Each row below holds a small network's activations on one input, seen along a few directions.
In each table, some parts of the input vary, and every possible input appears once, in random order.
Descriptions start from the smaller parts, as in this example, which fits no table here: one of 8 places around a ring, together with either a single point or (one of 2 separate values, together with one of 4 places along a line) or one of 11 places along a line.
Shared parts are said once, and a part with two or three values counts as separate values.

Other details of the inputs vary at random and push rows far along two fixed directions, the same in every table; ignore that.

Table:
x1: [ 10 -18   8  13   3 -16 -11   9  -3   9  -4 -21 -16]
x2: [-25  31 -32 -44  12  62  19 -41  68 -37  33  11  14]
x3: [-12 -22 -27 -11  16   0  14 -25  12 -10 -81  44 -22]
x4: [  8  31  23  32 -19  18  -6  20   5   0  77 -12  18]
x5: [  9  -8  11   5  -5 -31   3   1  -2  13 -14 -10   2]
x6: [ -2  -5   8   1  -1 -14  -4   5 -32  12  -5  -7   4]
x7: [ -3  -6  15  20  -3 -22   3   9 -12  13  -5  10  -7]
x8: [-21  19 -31 -50  15  68  12 -13  68 -40  32  26  -6]
x9: [ 12 -12   4  24  -9 -15  -5  -2  -5   7 -14 -13   2]
x10: [ -1 -11  11  14  -3 -27   0  -4  -6  15 -10 -12  -2]
x11: [  6 -10   6   1   4  -7 -20  21 -28   5  -3 -18 -10]
x12: [  9   0  10  -6  -5 -18   0  12 -31  12  -7  -7   6]
x13: [ -5 -22 -25 -26  14  -9  18 -16  18  -2 -81  49 -16]
x14: [  4  -2   5  10  -2 -13 -10   2 -36   6  -6  -8   2]
x15: [  9  37  15  17 -17  23 -13  21 -16  -2  89 -32  31]
Description of these inputs: one of 3 separate values, together with either a single point or one of 4 places along a line.
The inputs of x1 and x11 match in every part but the choice among 3 separate values. If x10 is changed in the same way as x1 into x11, which row does it become?
> x6
Change only the choice among 3 separate values in x15. List by row number the other rows that result.
> x4, x9

Table:
x16: [ -3  -8  -8  13   1  -5  14  -9   7   2 -31  29  -9]
x17: [  2 -12  -6  10  -4  -7  -9  -4 -31   3 -36   4   3]
x18: [  7   8  20  -3  -1 -15  -1  19 -26  12  34 -21   9]
x19: [  3   9  15  -6  -4  -6  -1  15 -26   7   2   3   3]
x20: [-10   6 -29 -53  16  33   9 -24  25 -16  -5   4  12]
x21: [  5 -12  -3   9  -3 -16 -10   0 -29  10 -23 -19   6]
x22: [  3  13  20  16 -11 -16   3  12   4   8  32   7  -1]
x23: [  5   7  27  17 -10 -28   1  17   3  13  38 -13   4]
x24: [ -3  28  10  -8  -6  19   8  -6  40  -6  66 -19  17]
x25: [ -2 -28 -20   3   6 -16  10 -24  10   2 -71  10  -9]
x26: [ -6 -15   2  -3   7   9  -5  14  14  -1  -2  10 -19]
x27: [ -7  -3   6   8  10  -7 -18   2 -17   0   9 -21 -18]
x28: [ -3  -2 -10  10  -5  11  11 -18  15 -10  -8  13   3]
x29: [  4  10 -30 -27   8  53  -4  -5  47 -33   9   6  -5]
x30: [  6   0   7  14  -4  -8  -7  12 -37   8 -12   7   3]
What is each input in this table made of?
> either one of 3 separate values or (one of 2 separate values, together with one of 6 places around a ring)
Change only the choice among 2 separate values in x30. List by row number the other rows that result.
> x16

Table:
x31: [ -6  -2 -10  -2   8   7   8 -14  21  -8 -17  13 -10]
x32: [  2  -4   8  11  -2 -13   7   6  -3   7  -3   9   2]
x33: [ -6 -11 -13 -11   5  13   2  -8  26  -8 -23  13 -10]
x34: [  8 -10   6  11   1  -8  -2  13   4   8  -4  -2  -5]
x35: [  0 -10  12  19  -9 -21  -1   4 -10  10 -11   8  -5]
x36: [  5 -12   9  10  -1 -24   2   4  -8  15 -12 -10  -1]
x37: [  8  -6  10   4  -3 -28   0   1 -10  12 -14  -9  -4]
x38: [-12  -8 -19 -26  13  10  12 -15   5  -5 -36  19   3]
x39: [  6 -10   4  20   1 -11 -13  10 -15   3 -14  -2 -14]
x40: [ -5  -7   8   8  -4 -18  -5   2 -23  12 -13  -4   0]
x41: [-6 10 -3 -9  2 18 11  1  7 -6 12 15  8]
x42: [ -9  -7 -11 -10   3   8   9 -13  28  -8 -21  17  -7]
x43: [-13  -2 -13 -14   2  15   9 -11  10  -9 -21  26  -3]
x44: [  5  18  -2 -10  -3  18  -5  12  11 -10  34  -2   2]
x45: [ -9   7  -6 -16   6  10  10 -10  15  -3  12   4  13]
x46: [  4   7   6  -8   0   0  -6   8 -16   2  13  -9   6]
x47: [  3  -2 -20  -2   2  13   4 -21   8 -10 -26   6   7]
x48: [  3   9  -6 -14   2  13   2   1  24 -10   9   6  -2]
x49: [ -1  -4   2   8   4  -5  -8   0 -21   1  -4  -9  -4]
x50: [  2  -6  10  23  -2 -20   0   1 -12   8 -11   6  -8]
x51: [  1  20  -1 -11  -2  20  -1   9   3  -8  33   5   5]
x52: [ -4  -8   3   1  -2  -4  -9   4 -18   5  -4  -7  -1]
x53: [ 15  -7   0  19 -10 -13  -2   3 -17  10 -19  -8  13]
x54: [  1   9   7  16  -1   6  -8  10 -12   0  23  -4  -3]
x55: [  5   3   8   6  -5 -18   5   4  -5   5  -3  11   0]
x56: [ -2   6  -8 -11   4  23   4   6   5  -6  13  10   4]
x57: [ -4   8  -4  -6   6  18  -5  -5   6 -14  23 -12   0]
x58: [ -1  -7   6  16   1 -23  -2  -6 -16  10 -12  -5  -4]
x59: [  4  -1   9   1  -1 -21  -2   4 -26  12 -14  -2   2]
x60: [ 11  -8   1  21 -14 -13  -7  -1 -14   8 -20  -8  11]
x61: [  7 -15   5   5   1 -14  -8  13 -20   8 -13 -13  -3]
x62: [  0   6  -9 -25   5  14  -2  -2   8 -12   4  -4   2]
x63: [-15  -7 -17 -20   6   4   9 -21  16  -5 -25  14   0]
x64: [ 10 -14   3  13  -1 -11  -9  19 -14   8 -12  -1  -8]
x65: [ -7   3  -7 -14   1  18  -5  -1  10 -11  17 -10   2]
x66: [ -1 -11 -21 -33  13   7   7 -18  20 -10 -40  10  -9]
x67: [-8 17  2  4  1 17  4 -3  4 -8 24  6  3]
x68: [-10   7  -3 -10  -1  10   5 -11  22  -4  18  -7   5]
x69: [  9  -5  11  12  -6 -26   2   8  -6   9 -14   2  -8]
x70: [ -6  10  -3  -3   5  10   5 -14  18  -7  21  -9   1]
x71: [ 21  39  27  28 -27   4 -10  20 -13   6  89 -37  33]
x72: [ -3  19   2 -15  -1   6   6  -7  10  -4  29  -2  14]
x73: [  2  -8   3  -2   3  -4  -3   8 -20   7  -7  -6   2]
x74: [  6 -14   6  15   2 -18  -6  -1 -11   7 -12 -14 -12]
x75: [ -4 -16 -20 -25  14   9   9 -14  20  -6 -35   7  -6]
x76: [ -6   2  -4 -13   0  16   1  -7  21  -7  18 -11   1]
x77: [ -3   8  -4  -3  -3  21  -7   8  15 -10  28  -2  -1]
x78: [ -5   1   5  10   3  -9  -3  -4 -19   5  -3  -5  -1]
x79: [ 3  4 12 12 -4 -4  5 10  9  5 20 -3  3]
x80: [  7 -11   8  22   1 -15  -9   6  -5   7 -13  -3 -14]
x81: [-2 25  5 -7 -4 14  7  5  4 -7 34  8  9]
x82: [ -1  -6   3   9  -6  -1  -7  10 -14   4   0   5  -6]
The inputs of x71 and x47 match in every part but one. If x59 is changed in the same way as x71 into x47, which row does it become?
> x78
The inputs of x36 and x37 match in every part but one. If x45 is changed in the same way as x36 into x37, which row does it become?
> x72
What is each input in this table made of?
> one of 4 places along a line, together with either a single point or (one of 2 separate values, together with one of 6 places around a ring)
List by row number the other rows that have the place on the line of 4 in common with x40.
> x33, x35, x42, x43, x52, x60, x63, x65, x68, x76, x77, x82
Change only the place on the ring of 6 in x51. List by row number the other rows that result.
> x44, x48, x55, x69, x81
